These are the activations of a small network on made-up records, seen along a few directions, one row for each record.
Here are examples, each followed by its value of one field, F.
The word absent means that the record has no F.
Other fields move the rows too, some of them a lot.
(in the rows, 500 means zero)
Strong random noise was added to every row along 5 fixed directions; ignore it. To show where, here is one row again and again, with new noise each time:
[583 362 509 555 427 403 431 439 416 401 499 461 546 556 653 469 531 526
 433 523 443 545 455 367 315 528]
[378 526 678 555 477 548 457 130 485 356 449 605 628 502 408 469 588 620
 264 510 456 649 483 483 537 477]
[500 562 523 426 451 642 419 486 684 501 483 554 378 442 413 539 428 534
 584 444 549 439 474 664 521 338]
[464 610 517 385 505 502 480 264 613 473 453 606 420 408 346 484 528 553
 484 379 503 487 454 636 662 372]
[709 567 291 228 529 300 522 631 672 546 454 468 182 312 493 522 498 443
 768 262 552 292 431 689 671 377]
[530 372 609 510 478 466 537 880 495 440 451 406 487 528 647 568 579 451
 524 528 528 457 592 517 522 646]
[489 530 652 481 425 862 399 874 814 484 468 473 345 440 468 666 369 526
 667 541 654 401 576 767 475 371]

[529 535 511 492 553 470 509 600 534 471 467 439 410 403 544 564 547 527
 558 529 576 515 545 532 538 590] => f7
[498 513 451 477 441 648 395 504 629 578 559 555 430 534 403 499 384 490
 598 494 516 431 459 575 427 338] => absent
[465 620 690 448 503 661 508 510 685 343 428 518 492 368 366 600 564 622
 426 451 601 537 589 714 687 478] => f5
[330 499 569 546 484 629 525 524 490 587 541 580 606 618 408 434 467 485
 447 544 450 528 549 554 578 507] => f3
[730 354 404 453 496 206 540 688 410 389 441 338 434 441 736 510 618 460
 552 426 477 447 483 387 426 616] => f6
[499 542 630 497 526 660 481 660 751 409 497 448 403 391 442 632 498 555
 541 498 603 494 572 682 564 481] => f2
[440 444 753 603 525 664 573 922 528 409 415 381 562 475 616 662 539 498
 483 649 625 532 668 541 520 677] => absent
[259 474 560 523 599 272 701 611 201 639 493 563 645 654 468 426 727 376
 361 542 397 535 620 390 783 827] => f7
[365 524 723 565 463 762 399 493 678 430 524 564 569 559 358 527 496 562
 397 517 522 581 563 619 555 449] => f8
[353 643 510 413 517 687 493 457 709 619 561 634 402 482 227 531 444 478
 561 412 511 432 502 732 694 346] => f2
[463 441 621 682 524 630 535 645 378 473 481 379 611 546 698 584 470 527
 425 725 541 568 579 378 333 641] => f4
[618 409 336 468 494 285 530 558 400 548 549 452 493 555 610 398 496 446
 553 446 412 460 444 422 454 539] => f3
[389 544 519 420 471 591 474 461 569 579 498 613 453 537 363 470 478 468
 536 443 483 439 495 628 623 411] => f6
[535 541 523 447 499 465 445 347 619 428 509 530 473 456 399 472 552 545
 442 376 479 538 461 560 595 429] => f8
[420 443 606 587 393 634 410 327 436 434 562 570 669 642 489 450 496 577
 341 567 454 606 520 449 368 491] => f5
[683 442 277 509 524 312 519 487 349 574 535 386 426 495 740 476 429 463
 606 535 471 439 421 332 306 516] => f4
[378 643 480 483 613 531 625 654 412 655 415 494 480 440 505 591 480 436
 595 581 601 448 582 544 623 606] => f1
[519 656 194 430 554 429 502 250 373 718 496 545 408 441 505 468 356 448
 670 498 513 428 390 435 392 384] => f1

Here are new rows. What is F for each?
[599 388 299 437 408 301 499 604 345 620 593 499 486 641 590 394 487 403
 576 413 395 383 462 413 417 518] => f5
[332 483 373 394 441 425 573 604 338 784 606 657 540 741 353 347 506 325
 546 399 364 350 534 541 693 521] => f5
[600 518 431 468 388 602 364 374 596 463 555 521 449 496 468 487 392 576
 537 451 509 478 435 554 335 324] => f5
[348 635 588 521 637 524 651 597 406 545 369 487 536 412 510 613 558 489
 488 599 616 535 623 537 691 678] => f1
[367 479 452 481 418 454 497 287 333 622 596 667 628 707 390 345 524 464
 393 446 364 499 480 452 544 489] => f5
[553 383 381 532 414 361 445 384 339 535 541 515 549 623 591 402 494 463
 483 481 372 475 411 330 310 475] => f6
[612 507 423 539 567 444 535 430 412 481 462 375 467 410 684 544 467 540
 522 581 530 523 490 397 382 546] => f4
[566 480 580 528 526 465 540 570 542 373 462 438 538 433 566 524 568 567
 440 499 519 563 524 527 543 571] => f3
[533 418 453 475 433 551 445 840 585 605 577 464 432 606 508 503 444 391
 628 450 482 396 525 565 485 471] => f8
